A small network was shown many inputs. Here are its activations along a few directions, one row for each input.
Each table varies a few parts of the input and shows all the possible inputs, shuffled.
Descriptions start from the smaller parts, as in this example, which fits no table here: line(4) and (point or (values(2) and ring(5)) or ring(11)).
Shared parts are said once, and a part with two or three values counts as separate values.

Other details of the inputs vary at random and push rows far along three fixed directions, the same in every table; ignore that.

A family of inputs:
x1: [ -3 -20 -33 -18   0  -7  20   1  39   0  19]
x2: [  6  10  20  -2  55  17 -24   0  -1  38  -7]
x3: [-26 -34  11   8 -31 -21  68  28 -42 -47  39]
x4: [ 35  -3 -13  -4 -11 -11  11  21  17   2  -5]
x5: [ 15   0  -7 -17 -20  11   3  -2  21   5  19]
x6: [ -32    4   16    2   39  -11   16   19 -101  -12   12]
x7: [ 16  21  -1 -27   3  22  -9  -3   3   0   8]
x8: [ 25  24  25 -26  30  21 -31   2 -44  30 -29]
x9: [ 14  20  54 -13  54  28 -36 -10 -16  42  -9]
x10: [-52  13  11  40 -32 -33 -51 -52  34  11 -77]
x11: [ 11 -27 -22 -17   5 -13  34  20  31   7  -5]
x12: [ -1 -37 -39  -1 -15   0  31   6  53  -6  16]
x13: [-30 -21  15  49 -49   7  42  20 -42 -50  51]
x14: [ 17  20 -29 -17  27   4  -4  -3  11  -4   3]
x15: [-41  -2   9  -4 -11  -4  38   5 -54 -53  49]
x16: [-90  -1  40  39 -87 -57   2 -28 -45 -29 -40]
x17: [ 15  -4 -37  -5   1 -10  10  -1  30  -2  15]
x18: [  6 -33 -11 -11 -22   9  23  -3  43  -7  15]
x19: [ 23  29 -13 -16  11  10 -17   0   3  -3   5]
x20: [ 23  31  49   0  36  33 -42  -2 -21  42  -7]
x21: [ 13 -19  13  -4   4  22   6  -2  26   5   5]
x22: [ 17 -22 -45  13 -16  -4  25   4  47 -11  14]
x23: [-44  17  14  26 -55 -36 -57 -52  31  15 -66]
x24: [-58 -10  17 -10 -40 -25 -44 -50  18  -2 -95]
x25: [31  0 -6 20 -5 17 -7 12 22  1  7]
x26: [ 28  35  31  13  38  21 -47   5 -17  32  -7]
x27: [  4 -13  -3 -29  -4   4   9  -7  26   1  18]
x28: [  5 -25 -18   6   8  12  16   8  39   4   6]
x29: [ 27  -9 -25  -4   5 -19  21  16  22   5 -11]
x30: [ 17 -20 -15   2 -38  16  17   4  37  -5  17]
x31: [  1   6 -24 -30  29   7   4   0  17   0   7]
x32: [ -15   18    8   15   34  -15    7   17 -102  -16    8]
x33: [ -4  18  16  16  14  -7   1  24 -99 -24  16]
x34: [ 22   8 -19  -7 -11  -2  -6   2  20   2  16]
x35: [ 24  25  13  12  53  14 -31   1  -7  31  -8]
Each input here is: ring(5) and (values(2) or line(5)).
The inputs of x33 and x24 match in every part but the ring(5) part. If x23 is changed in the same way as x33 into x24, which row does it become?
Answer: x18
List by row number the other rows that have the ring(5) part in common with x17.
Answer: x10, x14, x22, x29, x32, x35
Which other rows does x11 become when the values(2) part takes its other values? List them by row number.
Answer: x6
List by row number the other rows that have the ring(5) part in common with x8.
Answer: x5, x7, x13, x16, x20, x30
